These are the activations of a small network on made-up records, seen along a few directions, one row for each record.
After each row come some of the record's fields: F, U, P, T, Y, B, D, W.
A field that a record lacks is written none.
The largest differences between rows may come from other fields.
In the rows, 500 means zero.
Random noise pushes rows far along 2 fixed directions. That doesn't count. These rows show it; they differ only by the noise:
[439 499 437 567 638 489 552 342 512 520 463 409 439 457 442 542 551 350
 428 694 394 368 484 536]
[580 486 434 608 532 488 518 366 507 626 439 489 433 496 501 452 491 323
 544 602 370 481 457 592]
[544 559 457 660 557 524 395 412 494 593 466 501 393 519 610 332 410 270
 625 500 380 467 449 573]
[597 556 456 677 517 524 378 423 492 632 458 531 390 535 636 293 385 258
 672 462 371 509 439 593]

[464 334 562 632 432 654 337 494 499 592 480 496 367 611 605 375 514 528
 614 203 411 614 572 475]	F=f1, U=u1, P=p2, T=t3, Y=y2, B=b1, D=d1, W=w4
[743 411 506 631 387 290 562 451 498 324 436 437 549 468 469 406 659 480
 316 617 387 506 597 577]	F=f1, U=u2, P=none, T=none, Y=y2, B=b1, D=d1, W=none
[516 748 602 391 770 507 610 536 587 287 546 394 401 415 361 466 467 724
 257 519 570 399 488 336]	F=f2, U=u2, P=none, T=none, Y=y3, B=b1, D=d1, W=w2
[386 390 548 490 597 441 583 545 514 354 456 415 499 497 309 644 530 809
 373 490 605 397 559 495]	F=f2, U=u2, P=none, T=none, Y=y2, B=b1, D=d1, W=w4
[505 527 527 499 579 656 476 545 455 468 563 373 629 500 412 457 433 448
 554 483 467 497 603 434]	F=f1, U=u1, P=p1, T=t3, Y=y3, B=b2, D=d1, W=none
[367 559 564 595 728 460 292 535 492 239 648 391 436 411 609 491 483 289
 417 530 419 281 499 459]	F=f1, U=u1, P=p2, T=t1, Y=y2, B=b1, D=d1, W=none
[317 526 434 327 781 624 401 501 482 428 624 381 428 384 391 625 506 473
 278 606 754 363 446 435]	F=f2, U=u1, P=p2, T=t3, Y=y2, B=b2, D=d1, W=w3
[673 465 438 434 344 475 670 517 442 809 405 715 578 509 428 640 474 414
 524 411 560 745 459 568]	F=f1, U=u2, P=none, T=none, Y=y3, B=b2, D=d2, W=none
[579 515 563 629 419 612 411 619 511 606 401 642 536 497 671 406 318 445
 787 263 567 633 509 537]	F=f1, U=u2, P=none, T=none, Y=y3, B=b2, D=d2, W=w2
[292 695 351 323 687 550 717 384 428 576 601 461 394 477 354 611 365 502
 263 513 710 495 349 561]	F=f2, U=u2, P=none, T=none, Y=y1, B=b1, D=d1, W=w2
[332 495 546 451 506 644 608 495 532 475 459 507 493 568 487 564 602 536
 432 587 426 383 644 424]	F=f1, U=u2, P=none, T=none, Y=y1, B=b2, D=d2, W=w2
[370 631 573 415 747 588 678 435 541 303 526 342 450 371 283 676 580 583
 391 591 543 234 636 333]	F=f1, U=u2, P=none, T=none, Y=y3, B=b1, D=d1, W=w2
[452 136 555 652 211 499 562 476 563 776 260 624 650 636 550 591 547 600
 732 308 441 605 491 676]	F=f1, U=u2, P=none, T=none, Y=y1, B=b2, D=d2, W=w5
[311 482 680 501 713 460 514 397 616 159 532 306 551 449 432 653 684 532
 255 594 482 169 591 369]	F=f1, U=u2, P=none, T=none, Y=y2, B=b1, D=d1, W=none
[702 489 663 436 341 651 418 543 457 624 406 675 393 493 573 456 369 666
 792 133 502 776 322 590]	F=f2, U=u1, P=p2, T=t2, Y=y2, B=b2, D=d1, W=w4
[843 348 606 718 191 482 468 672 507 482 315 571 625 566 501 391 444 588
 607 481 395 477 543 609]	F=f1, U=u2, P=none, T=none, Y=y1, B=b2, D=d2, W=none
[437 553 351 402 472 602 596 403 536 723 464 632 506 578 514 575 370 411
 614 417 639 664 368 588]	F=f2, U=u2, P=none, T=none, Y=y1, B=b2, D=d2, W=w2
[816 631 798 455 458 614 492 771 541 379 358 401 399 426 457 438 479 651
 523 282 392 509 359 454]	F=f1, U=u1, P=p2, T=t2, Y=y1, B=b1, D=d1, W=none
[536 705 692 469 575 485 278 572 412 299 575 389 445 541 664 295 531 520
 532 474 533 468 470 430]	F=f2, U=u1, P=p1, T=t2, Y=y2, B=b2, D=d1, W=none
[809 466 672 456 450 544 793 641 574 440 336 530 578 396 317 533 590 835
 413 556 351 588 638 506]	F=f1, U=u2, P=none, T=none, Y=y3, B=b2, D=d2, W=w2
[312 767 396 468 657 592 564 399 450 555 607 484 340 491 562 498 363 406
 301 382 594 477 395 519]	F=f1, U=u2, P=none, T=none, Y=y1, B=b1, D=d1, W=w2
[162 302 401 387 531 522 676 289 496 567 485 541 563 530 360 913 571 536
 426 589 665 487 520 503]	F=f2, U=u2, P=none, T=none, Y=y2, B=b2, D=d2, W=w3
[360 449 570 501 726 440 372 561 490 348 515 409 389 520 475 493 626 535
 256 833 533 237 544 355]	F=f2, U=u1, P=p2, T=t1, Y=y2, B=b2, D=d1, W=w1
[822 676 742 523 692 440 465 814 427 162 544 392 495 461 425 385 542 712
 343 585 285 380 577 562]	F=f1, U=u1, P=p1, T=t1, Y=y2, B=b2, D=d1, W=none
[254 577 548 511 582 607 283 653 606 463 617 542 458 502 645 496 418 543
 591 398 613 311 462 476]	F=f2, U=u2, P=none, T=none, Y=y1, B=b2, D=d2, W=w3
[425 469 276 306 477 440 796 345 524 674 562 471 456 478 335 796 536 505
 392 664 602 422 469 520]	F=f2, U=u2, P=none, T=none, Y=y1, B=b1, D=d1, W=w2
[499 461 597 325 633 489 596 395 645 457 496 428 458 469 210 685 591 714
 311 605 572 270 537 499]	F=f2, U=u2, P=none, T=none, Y=y2, B=b1, D=d1, W=w1
[375 621 419 380 730 626 488 525 557 404 502 303 402 443 483 512 533 420
 282 494 500 396 490 367]	F=f1, U=u1, P=p2, T=t3, Y=y1, B=b1, D=d1, W=w2
[664 744 704 354 645 537 535 663 580 312 510 317 365 290 485 307 615 620
 488 359 322 388 382 520]	F=f1, U=u1, P=p2, T=t2, Y=y1, B=b1, D=d1, W=w2
[234 378 512 492 564 474 495 503 479 496 407 439 551 442 432 547 442 567
 275 615 528 258 606 447]	F=f1, U=u2, P=none, T=none, Y=y3, B=b2, D=d2, W=w1
[860 508 494 509 430 588 535 662 552 547 471 401 423 503 519 255 512 520
 651 355 325 540 517 532]	F=f1, U=u1, P=p2, T=t3, Y=y1, B=b1, D=d1, W=w2
[592 688 647 505 602 522 536 664 528 329 564 445 444 390 415 483 499 534
 571 336 485 374 568 419]	F=f1, U=u2, P=none, T=none, Y=y3, B=b1, D=d1, W=none
[473 488 503 446 611 342 684 476 414 413 512 474 653 424 354 583 712 571
 132 640 466 378 481 459]	F=f1, U=u2, P=none, T=none, Y=y3, B=b2, D=d2, W=none
[599 431 428 587 414 493 437 493 425 592 504 464 487 497 521 217 263 388
 572 470 556 635 464 510]	F=f2, U=u1, P=p2, T=t3, Y=y3, B=b1, D=d1, W=w2
[459 643 519 421 595 565 511 418 516 684 551 639 331 524 382 608 420 623
 579 215 659 540 416 383]	F=f2, U=u2, P=none, T=none, Y=y3, B=b1, D=d1, W=w4
[720 495 502 648 280 436 559 526 539 473 457 509 439 625 512 358 400 511
 543 448 448 623 439 562]	F=f2, U=u2, P=none, T=none, Y=y1, B=b1, D=d1, W=none
[661 180 467 580 164 470 762 285 589 858 304 638 562 541 405 732 557 614
 689 393 418 622 448 660]	F=f1, U=u2, P=none, T=none, Y=y1, B=b1, D=d1, W=w5
[435 256 475 380 575 454 730 344 550 481 396 439 678 461 403 683 681 577
 316 671 489 451 541 590]	F=f1, U=u2, P=none, T=none, Y=y2, B=b2, D=d2, W=w2
[312 697 451 462 710 596 376 546 492 483 580 583 459 479 639 412 320 385
 631 324 695 500 392 401]	F=f2, U=u2, P=none, T=none, Y=y3, B=b2, D=d2, W=w2
[198 188 440 457 486 471 583 348 602 569 542 375 717 572 369 894 669 737
 489 604 548 470 639 544]	F=f2, U=u1, P=p1, T=t3, Y=y2, B=b2, D=d1, W=w4
[200 541 519 570 633 475 381 505 517 379 526 482 484 539 663 381 525 434
 505 576 607 340 561 310]	F=f2, U=u2, P=none, T=none, Y=y3, B=b2, D=d2, W=w2
[783 886 557 280 511 487 585 528 383 780 563 521 402 297 359 509 389 597
 431 382 554 645 464 603]	F=f1, U=u1, P=p1, T=t2, Y=y3, B=b1, D=d1, W=w2
[434 450 383 343 603 431 612 438 537 507 462 519 521 507 485 613 571 479
 355 640 647 541 476 502]	F=f2, U=u2, P=none, T=none, Y=y2, B=b2, D=d2, W=w2

Which values does each new row have?
[539 729 617 643 461 576 343 696 485 373 486 560 435 418 468 285 457 430
 574 350 498 489 516 628]	F=f1, U=u2, P=none, T=none, Y=y1, B=b2, D=d2, W=none
[269 514 475 388 607 564 545 430 489 504 563 525 572 501 406 671 390 406
 498 471 667 471 430 428]	F=f2, U=u2, P=none, T=none, Y=y3, B=b2, D=d2, W=none
[573 641 393 507 579 516 342 580 495 645 537 464 518 565 642 263 392 354
 643 377 634 718 448 468]	F=f2, U=u1, P=p1, T=t3, Y=y3, B=b2, D=d1, W=w2
[611 671 648 623 681 498 311 645 461 171 525 503 464 460 712 191 636 601
 361 516 462 261 573 422]	F=f1, U=u2, P=none, T=none, Y=y2, B=b2, D=d2, W=w2
[464 476 375 467 502 485 475 376 378 705 556 619 574 439 538 352 387 319
 492 431 512 529 443 590]	F=f1, U=u2, P=none, T=none, Y=y3, B=b2, D=d2, W=w2
[631 398 451 378 437 572 633 437 564 612 489 654 545 528 484 588 455 544
 588 469 516 697 468 575]	F=f2, U=u2, P=none, T=none, Y=y2, B=b2, D=d2, W=w2
[216 581 450 462 765 315 397 545 338 256 581 308 469 501 526 605 634 332
 191 839 490 241 704 432]	F=f1, U=u1, P=p1, T=t1, Y=y2, B=b2, D=d1, W=none
[447 534 407 384 595 602 531 521 545 434 551 358 527 422 248 619 571 407
 367 608 631 530 382 544]	F=f2, U=u1, P=p2, T=t3, Y=y1, B=b2, D=d1, W=none
[677 547 537 528 449 506 446 491 602 559 440 583 389 531 646 453 476 443
 545 341 491 601 564 512]	F=f1, U=u2, P=none, T=none, Y=y2, B=b1, D=d1, W=w2
[407 654 569 453 636 511 484 429 666 386 506 455 468 461 443 451 491 531
 532 434 525 443 534 398]	F=f2, U=u2, P=none, T=none, Y=y3, B=b1, D=d1, W=w2
[473 629 584 433 525 567 630 542 493 487 715 600 515 458 421 450 432 601
 524 362 429 567 441 493]	F=f2, U=u2, P=none, T=none, Y=y3, B=b2, D=d2, W=none
[324 487 664 461 354 463 428 546 529 619 451 494 597 549 579 610 478 762
 782 222 436 612 464 543]	F=f2, U=u1, P=p1, T=t2, Y=y3, B=b2, D=d1, W=w4
[315 332 479 511 585 425 559 428 525 488 413 460 679 461 550 546 567 470
 426 592 529 378 509 463]	F=f1, U=u2, P=none, T=none, Y=y3, B=b2, D=d2, W=w2
[636 604 463 538 581 475 464 442 553 564 502 566 413 448 460 431 452 374
 613 544 456 647 433 503]	F=f2, U=u1, P=p2, T=t1, Y=y3, B=b1, D=d1, W=w2
[678 435 323 315 580 431 733 440 487 589 401 462 476 510 206 538 612 417
 373 833 409 618 435 584]	F=f2, U=u1, P=p2, T=t1, Y=y1, B=b2, D=d1, W=w2
[251 733 369 702 602 608 148 537 342 485 697 386 395 675 737 247 365 208
 634 470 735 360 493 415]	F=f2, U=u1, P=p1, T=t3, Y=y1, B=b2, D=d1, W=none
[371 621 490 515 895 478 333 510 396 179 564 293 358 442 570 207 523 271
 423 621 441 235 568 455]	F=f1, U=u1, P=p2, T=t1, Y=y2, B=b1, D=d1, W=w2
[473 250 374 676 338 458 598 521 373 394 304 589 661 531 534 572 559 659
 628 479 340 397 561 352]	F=f1, U=u2, P=none, T=none, Y=y3, B=b2, D=d2, W=w4
[195 439 509 500 593 619 461 441 547 558 513 644 540 571 549 689 401 552
 647 267 624 549 419 423]	F=f2, U=u2, P=none, T=none, Y=y3, B=b2, D=d2, W=w4
[357 467 402 589 569 388 646 469 525 467 568 322 617 479 273 669 635 798
 443 529 511 516 580 497]	F=f2, U=u1, P=p1, T=t3, Y=y3, B=b1, D=d1, W=w4
[524 743 562 431 582 531 387 453 427 489 567 463 426 454 623 464 536 533
 540 507 634 583 416 530]	F=f2, U=u1, P=p1, T=t2, Y=y2, B=b2, D=d1, W=w2
